These are the activations of a small neural network, seen along a few directions. Each row is one input.
In each table, some parts of the input vary, and every possible input appears once, in random order.
Descriptions start from the smaller parts, as in this example, which fits no table here: ring(8) and (point or ring(9) or (values(3) and line(6))).
Shared parts are said once, and a part with two or three values counts as separate values.
(in the rows, 128 means zero)

Other details of the inputs shift rows strongly along two fixed directions, in all tables alike. That doesn't count.

A family of inputs:
x1: [141 157  97 179 169 139 190 142 147 148 148 104 114 135 141 140]
x2: [128 141 153 122 127 237 141 145  60  94 120 116 163 181 135 175]
x3: [136 129 163 136 152 175 128 103 134 102 140 147 166 132 140 136]
x4: [137 135 137 115 117 155 150 162 115 130 137 117 116 118  77 182]
x5: [130 134 117 172 150  46 165 126 196 146 155 113  93 102 118 133]
x6: [ 85 105 113 112  53  10  53 102 159 133 124 126  78  93  76 113]
x7: [148 123  95 182 144  58 142 114 196 150 139 101 102 108 144 106]
x8: [132 150 150 134 169 197 127  98 129 110 139 148 174 109 169 124]
x9: [100  94 118  98  60 136  53 112  88 103  99 113 125 138 123 135]
x10: [127  79 104 151  78  64  77 117 160 124 121 111  87 157 112 108]
x11: [109 110 129 124  88  41  75 103 176 132 149 134  99 100  95 112]
x12: [159  85 199  57  95 193  95 163  41  80  89 150 150 182 120 151]
x13: [152 137 139 116 139 168 124 121 132 150 151 117 158  75 124 137]
x14: [167 136 125 141 191 118 176 128 154 128 109 135 134 157 178  94]
x15: [123 122 141 132 106  42 102 107 181 125 152 139 101 111 105 123]
x16: [138 112 155 152 140 178 121 111 105 106 128 129 163 150 161 134]
x17: [179 131 151 103 176 174 181 149 125 135 123 125 143 127 142 122]
x18: [100 175 124 107 158 173 150 136  87 131 104 178 154 134 144 106]
x19: [120  85 108  83  38 138  44 143  82 135 116  89 107 107  85 147]
x20: [122 138  95 184 153 136 172 138 135 130 140 108 116 171 153 134]
x21: [155 142 171 108 198 157 163 127 124  96 122 173 162 145 149 120]
x22: [ 91  93 134  84  43 123  36 113  95 101 112 133 127 123  86 140]
x23: [108 150  65 141 159 133 164 139 103 153 109 140 119 141 167  73]
x24: [124 134  75 160 151 145 118 106 132 146 134 104 148 119 180  93]
x25: [130 119 134 141 141 187 107 105 108 107 127 130 170 136 167 121]
x26: [148  66 183  35  39  72  77 166 102 114  97 128  80 129  42 155]
x27: [119 150 129 172 149  37 159 113 199 131 158 138 100 114 127 128]
x28: [159 121 137 137 141 193 157 145 110 147 142 104 132 131 123 166]
x29: [111 191 125 104 169 153 175 136 111 157 118 164 156 101 130 106]
x30: [105 143 119 152 101  36 137 128 168 123 139 132  90 136  89 140]
x31: [ 72  84 115  59  15  92  57 156  49 111  74 148  87 170  90 128]
x32: [126 134  88 200 162  70 164 117 191 134 135 109  99 156 174 108]
x33: [111 164 117  97 147 156 171 156 100 174 128 143 144  93 111 112]
x34: [142 139 122 160 145  48 140 114 207 155 154 114 108  90 131 112]
x35: [128 137 133  96 117 160  96 129 116 163 135 110 147  73 103 139]
x36: [132 120 147 157 140 176 143 126 110 101 133 130 147 165 153 146]
x37: [127 140 167 147 154 178 149 119 116 102 142 145 156 148 131 157]
x38: [ 81 134  56 129 110  23 153 151 149 174 109 123  62 113 130  72]
x39: [141 116  98 164 152 142 123 108 138 136 131 108 150 123 178 104]
x40: [115 123 167  87  88 219 104 154  58  74 114 135 146 171  73 196]
x41: [158 158 156 113 204  97 180 122 171 125 140 163 142 120 138 118]
x42: [163 137 128 129 147 203 136 126 117 159 141 104 160  94 159 127]
Each input here is: ring(6) and (values(2) or line(5)).
- The inputs of x25 and x11 match in every part but the ring(6) part. If x2 is changed in the same way as x25 into x11, which row does it become? => x30
- The inputs of x4 and x40 match in every part but the ring(6) part. If x13 is changed in the same way as x4 into x40, which row does it become? => x8
- A walk changes only the ring(6) part. It starts at x26 and steps to x41. List the rest of the walk in order. => x21, x12, x14, x17
- Change only the values(2) part in x31. List by row number the other rows that result. => x12

A family of inputs:
x43: [138 131 160  98 118 237  95 122  57  92 100 144 176 166 148 140]
x44: [152 173 135 148 196 197 167 117 132 154 155 126 173  87 171 118]
x45: [129 105 139 117  92  62 117 128 145 123 127 130  96 140  98 131]
x46: [159 110 159 100 112 193 102 129  97 119 132 109 145 123 112 159]
x47: [155 160 132 151 198 133 184 121 169 145 148 132 140 118 164 120]
x48: [148 152 117 142 214 214 162 121 107 132 111 138 187 132 206  96]
x49: [116 111 135  97  77 114 105 153 111 124 114 120  92 143  81 145]
x50: [144 119 145  92  94 230  92 152  58 121 122 102 142 130 102 165]
x51: [143  96 137 114  91 120  90 124 127 118 127 113 118 128 103 145]
x52: [158 160 146 143 205 177 184 127 143 137 144 139 158 117 165 136]
x53: [131 131 163 101 112 212 101 134  69 119 132 129 166 111 119 149]
x54: [144 137 152  89 125 206 140 155  83 126 124 119 139 131 105 155]
x55: [142 146 110 169 172  39 177 109 208 152 145 129 105 117 156  95]
x56: [140 127 130 113 139 203 168 150  91 128 120 130 145 148 129 145]
x57: [115 136 118 130 133  51 139 116 172 148 136 136 101 110 117 107]
x58: [116 102 123 101  89  80 108 154 127 138 101 115  86 132  95 115]
x59: [133 172 124 149 203 128 183 117 158 154 150 145 148  97 160 112]
x60: [107  90 115 126  76  71 127 137 125 112 108 144  87 174 123 115]
x61: [105 103 141 107  73 121  74 124 106 119 120 129 122 123 102 142]
x62: [105 159 108 169 174  40 171 101 193 141 138 150 117 111 152  95]
x63: [173 156 139 149 200 204 168 115 142 139 149 113 175 107 171 129]
x64: [122 144  95 174 146  45 136 108 192 154 144 125 113  95 147  87]
x65: [157 178 146 133 200 197 180 132 123 146 142 141 169  98 154 128]
x66: [110 106 100 125 128  42 131 135 155 122  97 148 108 152 151  86]
x67: [124 102 123 101  65 139  76 145 100 126 119  99 104 134  91 149]
x68: [129  86 136 123  77  97  84 117 132 104 125 117 112 137 102 144]
x69: [ 95 120  90 161 105  69 108 108 145 122 130 127 109 149 133 122]
x70: [100 102  96 141  71  65  82 131 136 124 125 113  89 135 105 126]
x71: [ 94 106 127 124  71  78  82 111 138 115 124 129 109 126 108 126]
x72: [126 162  94 154 208  79 190 121 171 155 114 138 138 108 180  69]
x73: [104 115 140 106  88  68 108 129 133 122 120 138  98 126  90 129]
x74: [113 117 109 126  89  46 119 144 153 134 122 122  76 139  99 119]
x75: [140 126 157  91 114 150 120 142 105 137 129 133 126 111  99 142]
x76: [152  99 172  97 104 209  90 137  73 103 132 117 156 131 111 171]
x77: [121 125 162  88  95 192 114 147  68 102 108 138 133 159  95 168]
x78: [106 107  88 139  83  54  90 125 156 135 129 110  84 135 106 116]
x79: [139 175 126 142 206 207 196 135 121 136 138 135 167 122 157 138]
x80: [ 98  96 107 125  53  90  74 133 113 111 120 117  99 147  97 140]
x81: [169 149 126 152 199 183 169 112 152 142 151 114 168 107 172 130]
x82: [108 112 119 118  80  68 114 146 132 124 117 125  84 141  89 134]
x83: [129 112 103 169 136  51 125 108 183 127 145 118 113 123 139 111]
x84: [115 128  80 141 131  52 114 119 152 143 106 123 109 115 154  68]
x85: [122 111 149 100  79 219  83 138  52 105 112 121 143 149 102 169]
x86: [149 120 174  92 117 176 123 130  89 111 124 142 140 145 113 166]
x87: [151 118 175  91 118 178 121 139  88 114 129 135 139 140 107 162]
x88: [132 138 155  92 124 217 134 157  69 113 118 130 150 141 105 160]
x89: [119 169 103 178 203  83 189 102 182 114 125 162 142 157 193  80]
x90: [133 137 169  88 130 191 127 145  81 124 128 140 153 115 104 150]
x91: [132  83 135 116  71  99  79 126 130 113 128 112 108 126  93 144]
x92: [134 170 124 159 195 179 164 109 139 147 148 133 172  91 170 115]
x93: [112 105 117 114  79  84  85 123 138 135 130 122 107 110 102 126]
x94: [113  79 122 113  62 147  85 132  83 110 100 128 109 174 123 130]
x95: [102  93 113 107  50 117  65 139  96 111 114 113 104 148  84 149]
x96: [104 148  90 168 148  39 162 122 178 131 132 137  98 142 140 104]
x97: [ 97 104 130 103  65  91 101 145 114 107 113 133  95 157  84 146]
x98: [112  71 110 126  52 118  86 146  99 120 118 115  96 154  99 132]
x99: [124 128 174  84 114 181 113 140  79 114 122 146 146 128 103 160]
x100: [127 140 113 174 157  27 163 106 202 130 137 141 101 133 150 101]
x101: [109 135  99 159 130  52 122 111 178 150 147 128 119 101 137  93]
x102: [157 157 137 147 201 157 180 128 148 141 145 137 157 118 162 134]
x103: [134 170 130 157 197 193 161 114 128 140 146 132 183  96 167 119]
x104: [175 161 157 136 198 197 178 133 123 140 146 134 166 118 155 136]
x105: [149 159 108 154 199 201 170 129 123 157 132 112 165 107 176 107]
x106: [125 137 100 195 164  46 152  83 214 126 143 125 125 125 173  99]
x107: [134 138 165  91 130 183 128 142  89 128 130 141 145 109 106 147]
x108: [102 136  77 167 124  61 126 118 174 139 140 110 105 127 139 101]
- What do these inputs look like to the network? => values(2) and (point or ring(5) or (values(3) and line(9)))
- Change only the values(3) part in x100. List by row number the other rows that result. => x62, x97
- Change only the values(2) part in x79. List by row number the other rows that result. => x70
- Change only the line(9) part in x44. List by row number the other rows that result. => x53, x61, x64, x71, x92, x93, x101, x103

A family of inputs:
x109: [118  95 123 120  67  62  79 127 145 127 129 113  88 123  89 133]
x110: [147 169 149 119 195 199 177 136 111 145 134 140 167 105 148 130]
x111: [161 162 156 130 190 213 159 121 120 141 148 127 179  95 152 140]
x112: [135 128 153  85 109 191 118 154  73 128 118 126 134 128  98 155]
x113: [135 155 114 171 186 131 180 116 160 128 139 135 146 139 173 114]
x114: [111 104 124 100  72 134  74 138  92 125 114 119 119 126 100 131]
x115: [141 124 154  88 109 202 106 148  77 133 126 117 141 113  99 158]
x116: [119 136 113 139 144 121 154 134 131 126 124 135 124 143 141 119]
x117: [105 119 104 136 112  73 127 127 138 121 112 137 108 151 135 105]
x118: [143 147 146 133 163 131 159 120 146 122 134 142 141 128 142 132]
x119: [136  94 154 100  77 179  87 136  82 106 122 118 131 143 102 161]
x120: [121 141 110 150 153  71 163 125 166 134 130 136 108 136 138 111]
x121: [119 122 117 121 105 133 105 134 114 139 127 115 119 118 115 129]
x122: [138 130 139 138 144 105 136 112 159 125 140 132 130 116 133 128]
x123: [124 107 148  88  80 115  85 139 112 132 121 126 111 108  83 143]
x124: [119 131  94 185 152  66 138  96 184 127 137 128 127 134 169  94]
x125: [110 108 106 145 102  58 112 115 152 112 118 134 103 156 134 109]
x126: [128  98 144  98  81 183  74 133  78 114 121 116 140 130 109 149]
x127: [136 162 124 149 195 113 189 123 164 137 137 146 139 120 160 109]
x128: [118  97 130 117  70  53 100 132 145 111 118 129  83 152  92 136]
x129: [127 113 124 146 106  65 116 116 166 124 135 121 102 132 118 127]
x130: [109 148  83 164 158  67 161 125 168 150 131 129 110 126 153  89]
x131: [117 126 125 106 118 168 117 141  85 127 112 131 139 134 127 127]
x132: [155 157 138 144 183 238 156 124 104 138 145 117 182 111 162 139]
- What do these inputs look like to the network? => line(4) and ring(6)
- The inputs of x119 and x122 match in every part but the line(4) part. If x116 is changed in the same way as x119 into x122, which row does it become? => x127
- Change only the line(4) part in x128. List by row number the other rows that result. => x113, x118, x125
- Change only the ring(6) part in x112. List by row number the other rows that result. => x109, x115, x120, x128, x129
